Here are a small network's activations along a few directions, averaged over the inputs that share one value of a field.
Values that are neighbours, or in one group, have similar rows; names and order tell nothing.
In the rows, zero is written as 500.
Random noise pushes rows far along 7 fixed directions. That doesn't count. These rows show it; they differ only by the noise:
[612 339 548 369 415 639 632 515 501 372 502 534 409 383 506 530 533]
[538 390 532 475 473 594 527 496 654 505 539 520 450 401 477 587 517]
[460 649 605 630 403 623 479 585 552 635 459 304 572 562 593 569 399]
[538 466 459 475 543 549 587 464 407 294 514 449 565 545 494 466 601]
[468 465 507 500 534 517 520 465 635 534 540 432 429 428 511 527 546]
[579 451 441 468 480 502 511 543 380 440 329 595 524 468 573 526 463]
[502 749 545 581 411 684 595 566 374 592 457 439 565 543 586 531 490]
[540 538 561 415 598 536 610 499 459 458 437 472 462 546 538 538 517]
[548 490 480 556 487 661 504 496 630 542 559 646 572 444 421 649 542]


Field Zezup:
n5: [513 529 555 535 466 510 500 442 400 307 560 379 585 584 408 407 553]
n15: [578 435 583 373 410 493 532 508 448 502 425 612 307 387 473 534 417]
n20: [532 446 438 571 620 480 376 503 611 489 456 615 594 655 452 552 481]
n8: [430 541 498 482 452 459 473 575 345 510 426 457 520 522 512 449 387]
n24: [538 486 441 333 632 401 589 388 486 413 491 649 363 508 419 484 667]
n16: [649 353 590 372 484 372 534 498 514 411 387 615 489 563 473 579 366]
n21: [569 523 531 387 556 529 636 439 485 562 574 559 374 527 502 476 499]
n4: [516 295 475 479 600 380 289 505 733 499 448 544 516 612 488 564 412]
n22: [461 553 553 472 653 461 592 434 416 478 628 376 410 602 522 366 657]
n14: [436 330 612 472 626 356 314 574 863 632 423 297 519 635 446 635 339]
n10: [505 397 471 511 514 414 419 532 502 418 351 527 583 517 583 522 423]
n2: [430 556 331 494 629 333 448 471 386 441 497 597 565 471 423 369 564]
n3: [416 554 535 431 756 326 465 397 517 435 544 379 464 527 508 429 521]
n13: [592 340 551 494 393 517 361 606 616 487 376 507 592 493 558 639 325]
n19: [516 338 562 383 532 469 573 484 664 536 596 555 457 467 399 578 455]
n11: [427 492 450 513 434 417 418 499 432 539 495 423 352 421 597 339 437]
n1: [496 450 391 472 508 473 476 433 380 371 540 619 494 365 481 455 537]
n7: [536 609 616 606 463 596 543 521 426 485 580 524 628 640 416 565 561]
n9: [444 385 572 369 423 585 646 525 529 421 559 404 409 468 477 411 560]
n12: [493 607 563 582 622 564 534 479 464 458 666 492 667 619 446 580 609]
n23: [510 528 392 629 515 463 430 444 399 445 501 508 756 587 504 536 463]
n6: [465 504 531 387 574 432 612 543 493 596 592 522 354 432 470 476 592]
n18: [489 467 522 534 391 495 504 504 626 470 525 468 449 506 463 507 520]
n17: [589 420 522 497 472 549 408 523 506 529 445 576 464 449 483 473 397]
Each value of Zezup is a pair of two hidden parts, and every pair occurs once (4 first parts, 6 second parts).
n14 and n6 share the first part; n14 and n4 share the second. Which value has the first part of n4 and the second part of n6?
Answer: n22
n20 and n21 share the first part; n20 and n9 share the second. Which value has the first part of n9 and the second part of n21?
Answer: n19
n24 and n15 share the first part; n24 and n13 share the second. Which value has the first part of n13 and the second part of n15?
Answer: n1
n3 and n23 share the first part; n3 and n5 share the second. Which value has the first part of n5 and the second part of n23?
Answer: n16
